Small tables with named rows and columns. After each table, cells are looked up by row and column.

Mig:
|  | Burugep | Faz | Gos | Gededi | Vir | Fid | Fef |
|---|---|---|---|---|---|---|---|
| Rivez | 90 | 213 | 74 | 199 | 183 | 194 | 216 |
| Rugage | 135 | 156 | 175 | 192 | 155 | 108 | 209 |
| Dimiz | 223 | 135 | 167 | 121 | 161 | 151 | 159 |
| Fenefad | 114 | 122 | 230 | 49 | 124 | 188 | 159 |
| Bak | 168 | 177 | 207 | 186 | 156 | 113 | 211 |
| Zogada | 134 | 179 | 99 | 200 | 188 | 190 | 168 |
| Momin | 227 | 142 | 170 | 123 | 167 | 158 | 170 |
| Fes | 170 | 174 | 209 | 180 | 160 | 109 | 171 |
| Zadol | 143 | 167 | 190 | 196 | 141 | 67 | 175 |
| Terem | 186 | 72 | 182 | 126 | 202 | 159 | 148 |
| Femepa | 129 | 136 | 203 | 71 | 117 | 167 | 148 |
| Zer | 94 | 214 | 71 | 204 | 182 | 191 | 178 |

Dimiz, Gededi => 121
Momin, Fid => 158
Terem, Fid => 159
Zer, Faz => 214
Momin, Burugep => 227
Dimiz, Gos => 167

Table Dafof
|  | Biken | Gem | Duza | Kef | Nez | Lod | Ful | Bube |
|---|---|---|---|---|---|---|---|---|
| Volive | 100 | 84 | 99 | 152 | 133 | 47 | 80 | 117 |
| Les | 133 | 137 | 147 | 79 | 137 | 101 | 55 | 83 |
| Bep | 113 | 164 | 91 | 110 | 61 | 89 | 91 | 68 |
| Boro | 112 | 101 | 89 | 148 | 50 | 93 | 107 | 75 |
| Tovufuv | 100 | 142 | 110 | 135 | 165 | 95 | 133 | 128 |
| Mafide | 137 | 116 | 120 | 113 | 109 | 111 | 88 | 89 |
| Nidiril | 101 | 153 | 99 | 116 | 151 | 73 | 100 | 48 |
| Komosid | 84 | 109 | 153 | 82 | 79 | 152 | 60 | 125 |
| Talak | 130 | 116 | 195 | 77 | 77 | 170 | 56 | 133 |
| Zuv | 106 | 113 | 144 | 123 | 104 | 100 | 55 | 192 |
| Selid | 146 | 137 | 101 | 32 | 125 | 80 | 230 | 118 |
| Palimi | 140 | 109 | 132 | 144 | 132 | 106 | 35 | 144 |

Gem of Komosid = 109
Gem of Tovufuv = 142
Ful of Talak = 56
Ful of Tovufuv = 133
Ful of Komosid = 60
Gem of Mafide = 116
Lod of Nidiril = 73
Lod of Zuv = 100
Biken of Nidiril = 101
Ful of Volive = 80
Bube of Bep = 68
Duza of Volive = 99
Bube of Komosid = 125
Kef of Komosid = 82
Lod of Bep = 89

Delad
|  | Gel | Vetanez | Monamuz | Koviti | Ruga | Ragabu | Fis | Kod |
|---|---|---|---|---|---|---|---|---|
| Nel | 55586 | 50002 | 53086 | 36410 | 43309 | 55448 | 44719 | 52607 |
| Bir | 74453 | 56361 | 37388 | 40348 | 25956 | 30546 | 23305 | 49735 |
| Gilit | 21425 | 55750 | 53831 | 50180 | 75649 | 50804 | 66763 | 47033 |
| Pev | 53176 | 57904 | 43553 | 36510 | 54148 | 63933 | 57719 | 56322 |
| Luni | 41469 | 45993 | 40346 | 35961 | 62927 | 37454 | 55913 | 43547 |
| Vul | 28413 | 60202 | 43777 | 37082 | 75584 | 57511 | 62915 | 55692 |
| Vor | 77261 | 54683 | 60284 | 58745 | 17094 | 26862 | 29511 | 57173 |
| Fes | 32971 | 56740 | 49295 | 40283 | 71570 | 49998 | 60575 | 52256 |
| Bav | 24205 | 49946 | 70750 | 60180 | 65200 | 62431 | 60092 | 40813 |

Vul, Koviti: 37082
Pev, Ragabu: 63933
Pev, Gel: 53176
Fes, Fis: 60575
Gilit, Koviti: 50180
Vor, Monamuz: 60284
Vul, Fis: 62915
Bav, Fis: 60092
Vor, Vetanez: 54683
Pev, Vetanez: 57904
Nel, Monamuz: 53086
Pev, Koviti: 36510

Table Vatesi
	Dumip	Sil	Korur	Kozu	Mafaviv	Fupaz	Vinan	Domupu	Feg
Sanu	1.722	7.252	3.826	2.406	7.510	4.826	3.804	7.249	7.038
Gemuna	2.095	1.810	5.673	7.510	2.411	7.905	6.695	1.497	7.933
Lalif	1.471	1.820	4.731	6.850	5.910	6.577	4.755	4.041	6.441

What is the Dumip of Sanu in Vatesi? 1.722
What is the Mafaviv of Gemuna in Vatesi? 2.411
What is the Korur of Lalif in Vatesi? 4.731
What is the Kozu of Sanu in Vatesi? 2.406
What is the Dumip of Lalif in Vatesi? 1.471
What is the Domupu of Gemuna in Vatesi? 1.497
What is the Feg of Gemuna in Vatesi? 7.933
What is the Domupu of Sanu in Vatesi? 7.249
What is the Kozu of Lalif in Vatesi? 6.850
What is the Sil of Sanu in Vatesi? 7.252
What is the Sil of Lalif in Vatesi? 1.820
What is the Feg of Lalif in Vatesi? 6.441
What is the Dumip of Gemuna in Vatesi? 2.095
What is the Domupu of Lalif in Vatesi? 4.041
What is the Fupaz of Sanu in Vatesi? 4.826
What is the Vinan of Gemuna in Vatesi? 6.695

Guz =
|  | Zozuguv | Nuviri | Diro | Bodo | Fezumin | Mupi | Bab | Dif | Dol | Denasu |
|---|---|---|---|---|---|---|---|---|---|---|
| Vufudu | 31465 | 43670 | 54675 | 71442 | 52652 | 99741 | 46921 | 47354 | 64243 | 35910 |
| Vimaveg | 79429 | 56523 | 41376 | 31617 | 49321 | 52359 | 77443 | 62654 | 47005 | 72017 |
| Pubuza | 7530 | 54147 | 72250 | 88691 | 41876 | 84423 | 53696 | 27299 | 49012 | 30842 |
| Dubu | 44131 | 39625 | 46552 | 48090 | 65633 | 57194 | 47245 | 66545 | 69571 | 46917 |
| Zulekur | 55229 | 81124 | 46082 | 74863 | 34556 | 43351 | 81168 | 39374 | 80318 | 55321 |
| Lepad | 56558 | 49667 | 62638 | 67082 | 52238 | 63562 | 34187 | 52274 | 40979 | 69415 |
| Gazitus | 66190 | 57743 | 45537 | 57551 | 49309 | 45795 | 48246 | 40584 | 41961 | 55559 |
| Gab | 46041 | 30002 | 62211 | 51565 | 51456 | 84629 | 37786 | 42905 | 35039 | 73670 |
| Zanila | 54227 | 29263 | 59119 | 89398 | 53926 | 86730 | 3698 | 43302 | 27914 | 35054 |
| Kemev | 52551 | 45702 | 40294 | 58175 | 45548 | 75637 | 28959 | 27277 | 32643 | 57100 |
| Kekuze | 43029 | 25361 | 67688 | 69476 | 39959 | 97391 | 522 | 39633 | 23416 | 36270 |
| Sefodu | 46136 | 20970 | 66732 | 52562 | 57019 | 74658 | 41151 | 42835 | 34568 | 31812 |

Fezumin of Pubuza is 41876
Nuviri of Vimaveg is 56523
Denasu of Dubu is 46917
Bodo of Vimaveg is 31617
Nuviri of Kekuze is 25361
Mupi of Kekuze is 97391
Diro of Dubu is 46552
Mupi of Zulekur is 43351

